Each row below holds a small network's activations on one input, seen along a few directions.
Each table varies a few parts of the input and shows all the possible inputs, shuffled.
Descriptions start from the smaller parts, as in this example, which fits no table here: one of 3 separate values, together with either a single point or one of 9 places around a ring or (one of 4 places along a line, together with one of 5 places around a ring).
Shared parts are said once, and a part with two or three values counts as separate values.

Table:
x1: [ 12  17  -4 -27 -17  -2 -13   8  -9   5  10 -10  15  11  21   6  10  10]
x2: [-25 -16   3 -16 -24 -10 -11  -1   1  10  14   9  -5   3  11  -2   1   1]
x3: [ 14  -2   5  -9  10 -26  13   7  12  -7 -15 -20  14  -9   7  -2  10 -17]
x4: [ 18  30  -1  -2   8 -14   9   4   4 -12 -11 -20  12  -6  16   7  10  -1]
x5: [ -1   8   4  11   5 -25  10  -5  13  -7 -12   8 -12 -25  -9  -5  -2 -29]
x6: [ 41 -77 -33  71  64  86  33  -1  -5  56  29 -19  -8  63 -59  14 -19  58]
x7: [  5 -11  -1 -27 -18 -16  -7   9   4  19   5 -12   9  -1  11   3  16  -1]
x8: [-24 -12  12   2 -10  -6  -6  -2   1 -18  -3  22 -12 -18  -5 -12 -12 -16]
x9: [  4  33   4   8  12  -6   2  -6  -2 -24 -13  10  -3 -10  -1  -5  -8 -21]
x10: [-20  18   8   5  -8  10 -12  -6  -9 -26  -4  23  -9 -13   0  -7 -12  -2]
x11: [-25  12   3 -14 -20   9 -18  -9 -10   4   0   9  -1   4   7   4   6  19]
Q: What do these inputs look like to the network?
A: either a single point or (one of 2 separate values, together with one of 5 places around a ring)

Table:
x12: [ 72 -38 -31 -18  35  24  24  29  -6  58  19 -71  50  68  12  28  26  38]
x13: [ 24  -7   1  16  27 -19  14   5  14   3 -17  -2  -5 -20 -21   0  -2 -41]
x14: [ -2  59  15 -26 -11 -62  -1   2   6 -37 -27  -5  28 -43  36  -8   9 -42]
x15: [-24 -39 -17  43   9  45   6 -21   3  30  35  25 -37  23 -31 -12 -24  18]
x16: [ 25 -19 -20  67  57  21  40 -12  17  13  10  -8 -20  17 -28  -5 -24 -13]
x17: [-45  40  21 -60 -63 -30 -34  -9 -15 -30 -11  29  -2 -28  31 -13  11 -19]
x18: [ 11  87  12 -32 -14 -53 -15   5   2 -44 -23  -1  13 -36  44  -5   8 -52]
x19: [-26 -26   5  -4 -19   7 -19  -5  -1  19   5  31 -22 -11 -23  -4  -3  -8]
x20: [ -5 -40 -10  65  30  83   4 -10 -14  11  18  22 -26  31 -54   5 -29  63]
x21: [-58 -13  21 -39 -51 -33  -9  -5   4 -20  -8  20  -7 -31  15  -8  14  -2]
x22: [ 42 -20 -13  89  80  60  38  -1  -2  -6  -9 -11  -8  27 -51  13 -30  33]
x23: [-37  70  19 -43 -65 -31 -46  -6 -13 -29  -5  23  -7 -29  47  -3   5  -8]
x24: [ 26 -57 -21 -38 -10  47 -17  17 -16  70  39 -42  32  76   8  20  25  74]
x25: [ -4   4  19 -22  -4 -57  16  10  21 -38 -27 -10  10 -42  14  -9  14 -41]
Q: The inputs of x12 and x24 match in every part but one. If x25 is changed in the same way as x12 into x24, which row does it become?
A: x21
Q: What do these inputs look like to the network?
A: one of 2 separate values, together with either a single point or one of 6 places along a line
Q: Change only the choice among 2 separate values in x19. List by row number the other rows that result.
A: x13

Table:
x26: [ 33 -28 -15  19  23  68  -4   3 -16  41  18   5   1  27 -35  14  -3  41]
x27: [ 42 -36 -28  28  42  32  14   7  -8  34  10 -12  -1  51 -39  -2 -14   3]
x28: [ 50  51  -6 -24  14 -27  13  16   6 -20 -12 -49  39   1  43  16  21  -1]
x29: [-11 -48  -9  39  20  44  12  -3   0  30  22  -3  -8  34 -12  13  -8  56]
x30: [ -2  25   8 -25 -25 -65   1  -4  13   2  -9  11  -1 -24  13 -13   3 -45]
x31: [-32  37  18 -65 -60 -42 -39  -7  -7   0  -3   4   9 -17  44  -1  30 -12]
x32: [  5 -48  -5  31  10  58   5  -3 -12  30  17 -13   3  16 -32  11   1  56]
x33: [  2 -67 -12  44  35  24  28  -1  12  28  11 -22  -1  26 -19  -3  -3  32]
x34: [-25 -14  28 -77 -38 -55 -15  19   8 -20 -18 -11  25 -21  35 -10  26 -27]
x35: [-21  39  -4   3 -34 -15 -12  -6  -2 -23  15  38 -29 -27   8  -6 -15 -21]
x36: [ -1  19   4  10  -5 -48   1  -1  18 -20   3  22 -25 -38  -1 -11 -13 -50]
x37: [-32  43  24  18  -9   4 -12 -18   0 -59 -32  30 -16 -37  -2 -13 -14 -11]
x38: [-38  46  10  12 -10  -1  -9 -16  -7 -50 -22  34 -19 -44   5  -6 -11 -19]
x39: [ 24 -67  -7  32  26  44  19   7   5  37   3 -30   3   6 -34   4  -1  28]
x40: [-30  54   3 -30 -48 -29 -22  -1  -2  -3   9  25  -5 -26  31  -1   7 -28]
x41: [ 30 -17 -26  23  27  52  -2   4 -22  37  22   7  -8  58 -32  15 -20  27]
x42: [  2 -29 -24  33  28  39  16 -10  -7  29  34   3  -7  61 -18  15 -26  38]
x43: [ 17 -49 -20  39  47  27  31  -6   8  31  23 -15  -3  49 -17   1 -24   9]
x44: [ 28  74  -6 -27 -10  -8  -9  10 -17 -22  -2 -33  35  14  48  13  20  27]
x45: [-11  15  15 -61 -34 -66 -12   1  11   4 -18  -8  10 -23  27   1  32 -38]
x46: [-47   9  28 -85 -60 -34 -45  13  -9 -23  -8   0  24 -14  50 -15  22   1]
x47: [-12  18  30  26  10 -24  11  -7  18 -54 -38  14 -14 -43 -12 -12  -8 -38]
x48: [-19  21  12  16  11 -27  18  -4  12 -46 -32  19 -18 -48  -8  -7  -4 -45]
x49: [ 46 -47 -17  23  39  48  12   7  -3  38   6 -14   8  20 -43  -2   2  17]
Q: What do these inputs look like to the network?
A: one of 2 separate values, together with either a single point or one of 5 places around a ring or one of 6 places along a line
Q: The inputs of x47 and x37 match in every part but the choice among 2 separate values. If x34 is changed in the same way as x47 into x37, which row does it become?
A: x46

Table:
x50: [ -2  11  12 -67 -26 -53 -17  18  14   5 -15 -39  34 -11  49   2  34 -20]
x51: [-37  31  13 -52 -57 -39 -27  -3  -7 -10  -1  11   9 -16  43  -8  19 -11]
x52: [-16  22   6 -69 -45 -47  -6   0   4  -9  -2 -12  15 -15  43 -13  30 -24]
x53: [ 37 -34 -15  11  22  62  -2   8 -18  31  16   5   1  51 -34  -7 -18   8]
x54: [ 20 -42 -21  58  31  27  35   9   8  22  23 -30  -6  16 -23  15  -9  53]
x55: [-13 -29 -12  42  52  40  27 -16  -5  15   4  -4   3  53 -14   3 -21  22]
x56: [ 43  90  17 -17  23 -65  19   4   1 -61 -57  -2  31 -40  -1   4  15 -45]
x57: [ 13   6  14 -69 -24 -50 -12  21  11   5 -24 -48  41  -6  42  13  42 -22]
x58: [-61 -48  42  -4 -22 -67   2  -1  25 -43 -31  50 -26 -74 -23 -35 -17 -73]
x59: [ 55 -45 -20  20  19  57   1  18 -11  34  32  -5   1  22 -32   5  -7  27]
x60: [ 24 -30 -12  27  38  41  20   6  -7   0  20 -13   8  62  -6  -4 -27  22]
x61: [ 37 -47 -17  38  17  46  13  10  -1  53  20 -12 -19   6 -52  13  -1  39]
x62: [ -3 -38 -18  60  44  30  29 -18  14  23   7 -17 -14  33 -28  12  -4  46]
x63: [ -3  96  -6   4 -22 -82  -3 -14  24 -19  20  35 -39 -40  41  -8 -18 -97]
x64: [ 10 -43 -21  43  28  51   6 -17   4  55   2   1 -22  21 -56  10   4  32]
x65: [-38  75  32   8 -18   0 -21  -3   5 -92 -56   8 -13 -91  29 -23   0 -26]
x66: [  1 -33 -15  25  37  61   4 -14 -15  46   0  15  -4  41 -42   1 -13   8]
x67: [-62  46  20 -51 -65 -21 -47  -6 -24 -36   6  47 -13 -21  36  14   8  11]
x68: [-48  50  19 -43 -69 -26 -47 -16 -24 -21  -2  32   5 -24  35  -4   2   9]
x69: [ 42 -41 -17  36  36  36  24  16   0   3  36 -23   8  33  -5   8 -16  42]
Q: What do these inputs look like to the network?
A: either one of 4 separate values or one of 6 places along a line or (one of 2 separate values, together with one of 5 places around a ring)
Q: List by row number the other inputs of the same sort as x67.
A: x50, x51, x52, x57, x68
Q: Change only the place on the ring of 5 in x61. List by row number the other rows that result.
A: x53, x59, x64, x66
